49; 118; 81; 127; 48; 103 → 127
79; 40; 70; 64; 63; 57 → 64
158; 116; 110; 132; 88; 114 → 132
129; 53; 99; 56; 63; 99 → 56
112; 148; 139; 49; 160; 78 → 49
86; 157; 148; 146; 126; 44 → 146
100; 121; 44; 136; 86; 112 → 136
102; 55; 148; 77; 58; 147 → 77
55; 95; 70; 43; 115; 53 → 43
---
69; 147; 100; 96
141; 113; 134; 63
=> 113

118; 40; 85; 45; 124 => 40

95; 104; 77; 117; 96; 116; 53 => 104

82; 41; 109; 100; 114; 105 => 41

40; 119; 127; 163; 129; 108 => 119

82; 64; 109; 50 => 64
---
109; 95; 96; 153; 117; 97 ans = 97
46; 129; 64; 107; 114; 134; 48 ans = 48
101; 78; 68; 126; 114; 48; 139 ans = 139
104; 87; 158; 122 ans = 122
101; 112; 139; 154; 78; 155 ans = 155
119; 122; 83; 154 ans = 154
41; 107; 102; 95 ans = 95
---
63; 112; 127; 156 → 63
106; 48; 157; 84; 117 → 106
115; 158; 146; 102; 106 → 115
96; 91; 52; 88; 50 → 96
126; 102; 116; 70; 83; 151; 54 → 126
95; 160; 65; 119; 108; 102; 131 → 95
---
127; 69; 84; 154; 103; 116; 121 -> 121, 127

104; 77; 84; 97; 124; 117
36; 101; 102; 96; 93; 91
69; 96; 104; 76; 69; 94
-> 117, 69

120; 96; 93; 98; 152 -> 152, 120

96; 145; 121; 54 -> 54, 96

51; 84; 44; 94 -> 94, 51

140; 108; 49; 102 -> 102, 140

60; 91; 73; 119; 56
71; 109; 46; 102; 65
76; 93; 78; 132; 77
-> 56, 76

156; 89; 107; 61; 83; 90 -> 90, 156
---
[[110  90  61 112]
 [116  93  44 125]
 [126  75 109  91]]: 126

[[ 83 158 106 131  96]
 [101 153 101 111 114]
 [ 99 125  86 126 108]]: 99

[[122  73 101 108]
 [ 88  43  84  96]
 [ 98 106  97 105]]: 98

[[160  95 121 124  39]
 [ 64  53 148  39  82]
 [ 63  95 153 106 162]]: 63

[[ 82 104 123  99  99  89]
 [ 96  90  99  76  38 104]
 [100  97 123 121  80  86]]: 100

[[137 131  82  91 135]
 [ 53  63 117 102  67]
 [119  90 117 134 132]]: 119
---
127; 76; 116; 126; 143
135; 70; 119; 132; 157
131; 76; 117; 128; 143
-> 117

114; 109; 94; 156
149; 99; 134; 107
106; 115; 58; 90
-> 115

103; 93; 99; 59
101; 97; 98; 156
98; 68; 100; 104
-> 68

109; 100; 76; 125
131; 136; 80; 128
164; 97; 114; 72
-> 97

83; 48; 100; 124; 137; 51
114; 93; 106; 108; 104; 100
65; 75; 126; 45; 110; 124
-> 45

100; 99; 122; 87; 95; 90; 108
149; 58; 82; 135; 136; 59; 104
110; 94; 87; 113; 122; 41; 75
-> 122

90; 149; 85; 90; 95; 90; 110
84; 109; 68; 129; 84; 129; 118
116; 57; 83; 106; 115; 106; 99
-> 115
---
[71, 39, 163, 97, 136, 67, 61]
71, 61

[89, 81, 103, 162, 64]
89, 64

[152, 119, 161, 154, 134]
152, 134

[48, 131, 73, 82, 91]
48, 91

[66, 81, 99, 73, 71, 147, 146]
66, 146

[145, 70, 78, 129, 87, 138, 43]
145, 43

[[78, 99, 153, 70, 106],
 [142, 101, 46, 108, 98],
 [70, 100, 153, 77, 108]]
78, 108
---
95; 98; 118; 86; 108; 109; 118
97; 113; 98; 127; 115; 116; 91
92; 114; 96; 111; 126; 94; 51
=> 96

141; 117; 74; 69; 75
91; 151; 78; 75; 97
95; 80; 119; 101; 99
=> 119

134; 109; 141; 84; 81
148; 69; 96; 89; 119
155; 123; 95; 89; 105
=> 95

105; 95; 85; 100; 113; 59; 119
115; 75; 136; 122; 112; 97; 104
71; 54; 111; 44; 86; 152; 77
=> 111

115; 58; 92; 77; 97; 116; 98
138; 71; 81; 61; 86; 135; 115
116; 61; 84; 55; 77; 119; 122
=> 84

106; 72; 147; 104
105; 71; 60; 88
110; 82; 103; 102
=> 103

56; 74; 84; 143; 111; 70
76; 131; 82; 87; 95; 39
131; 159; 83; 74; 98; 103
=> 83
---
80	75	92	107	81	54 gives 75
133	141	76	158	105	107 gives 141
111	97	80	53	91	151 gives 97
37	122	57	95	118	140 gives 122
43	84	106	123	131	121 gives 84
54	124	120	96	120	55 gives 124
82	128	150	75	142	74 gives 128
112	107	98	124	164	86 gives 107
102	117	164	94	79	134 gives 117
65	150	55	144	65	120 gives 150
---
43; 105; 92; 110; 106; 131
72; 95; 91; 108; 158; 111
88; 69; 70; 75; 121; 86
out 86

61; 55; 71; 61; 86
56; 87; 109; 81; 107
77; 125; 147; 106; 133
out 133

102; 90; 87; 128; 96; 41; 149
117; 73; 67; 136; 99; 99; 102
121; 119; 121; 142; 97; 120; 109
out 109

128; 106; 96; 123; 113; 50; 86
143; 108; 102; 118; 105; 41; 74
50; 89; 96; 101; 121; 120; 152
out 152

95; 106; 99; 89; 153; 98
103; 97; 93; 97; 76; 97
102; 125; 96; 72; 47; 107
out 107

98; 155; 125; 150
87; 53; 152; 83
118; 64; 49; 74
out 74

95; 65; 98; 110; 122; 102
135; 124; 60; 128; 61; 45
57; 100; 85; 59; 91; 82
out 82

98; 94; 107; 141; 160; 150
98; 108; 114; 151; 160; 150
156; 162; 128; 111; 101; 107
out 107

84; 112; 89; 154
93; 108; 93; 134
115; 53; 123; 90
out 90
---
[[111  98  69 100 110  92]
 [155 109  68 102  46  72]
 [121  97  71 102  97  91]] >> 91

[[ 68 132  94  43  86 140]
 [119 108 121 113  77  91]
 [111  98  99 106  89  99]] >> 99

[[ 83  67 111  61  97]
 [ 92 125 101  65 102]
 [ 87  67 133  39 103]] >> 103

[[ 97 116 133  88 101 106  91]
 [100 133 152  77  88  66 118]
 [ 97  77  83  92 102  88  98]] >> 98

[[100  67 140 126  65  95  74]
 [ 81 114 104  55 125 112  72]
 [ 72 145  80 131 125 102  71]] >> 71

[[ 94 112  93  86  84 116 118]
 [ 49  95 131  96  97  46  81]
 [105  86 103 105 140 119 118]] >> 118
---
148	102	156	117	98	89 --> 102
101	158	154	48	126 --> 158
96	105	58	134	139	103	38 --> 105
142	103	147	97	116	149	95 --> 103
74	71	71	54	125 --> 71
130	114	71	114	64	42 --> 114
---
array([148, 140, 143, 150, 125])
148
array([135,  55, 127, 123, 126])
135
array([ 83, 164,  67, 133, 135])
83
array([135, 163,  67, 136, 110])
135
array([103,  63, 162, 146,  44])
103
array([102, 143,  53, 135, 131])
102
array([115, 103,  89,  45,  77])
115
array([101,  83, 154, 108, 130])
101
array([147,  74,  84, 139, 134])
147
array([ 38, 101,  98, 156,  71])
38
---
133   81  101   86  100   48  105
 99  105  100   96  101  105   99
 98  105  100   96  101  106   99
yields 99

 56  144   62  142   48   49
 53  154   40  152   53   48
151   47  153   51  143  143
yields 143

107   66   88  133  147   67
 91  100  128   67   47  129
 96  159   92   76   73  128
yields 128

 80  132  105   98
 41  121  112   96
 89   94   67   80
yields 80

 47  143  132   87   60   50  153
 58  102  123   86  104   89   80
151   94   96   99  119  137   74
yields 74

107   89   90   70  157   98  103
 66   86   93   81   59  129   89
 62   88  127  102   81  120   85
yields 85
---
((88, 113, 114, 130, 96), (89, 84, 91, 74, 139), (95, 80, 96, 87, 146)) yields 91, 146
((128, 43, 66, 95, 115), (82, 91, 68, 95, 140), (128, 43, 68, 95, 115)) yields 68, 140
(146, 141, 144, 133, 90, 84, 131) yields 133, 146
(78, 149, 61, 136, 116) yields 61, 149
((83, 86, 105, 110, 133), (123, 145, 103, 116, 61), (104, 75, 79, 84, 95)) yields 103, 145
(86, 113, 47, 49, 41, 80, 50) yields 49, 113
(54, 107, 97, 77, 98) yields 97, 107
((69, 73, 72, 82, 75, 104, 126), (69, 89, 54, 80, 103, 57, 75), (150, 135, 68, 138, 148, 89, 108)) yields 80, 150
((100, 102, 96, 83, 102), (100, 108, 100, 83, 149), (98, 106, 95, 109, 102)) yields 100, 149
---
array([ 97,  43,  88,  94, 114, 110]) Answer: 94
array([100, 102,  83, 108, 148,  67, 124]) Answer: 148
array([105, 154,  66, 111, 121]) Answer: 66
array([ 82,  68,  52, 137,  95]) Answer: 52
array([ 52, 111, 135, 101, 138,  46]) Answer: 101
array([156, 148, 105,  84]) Answer: 148
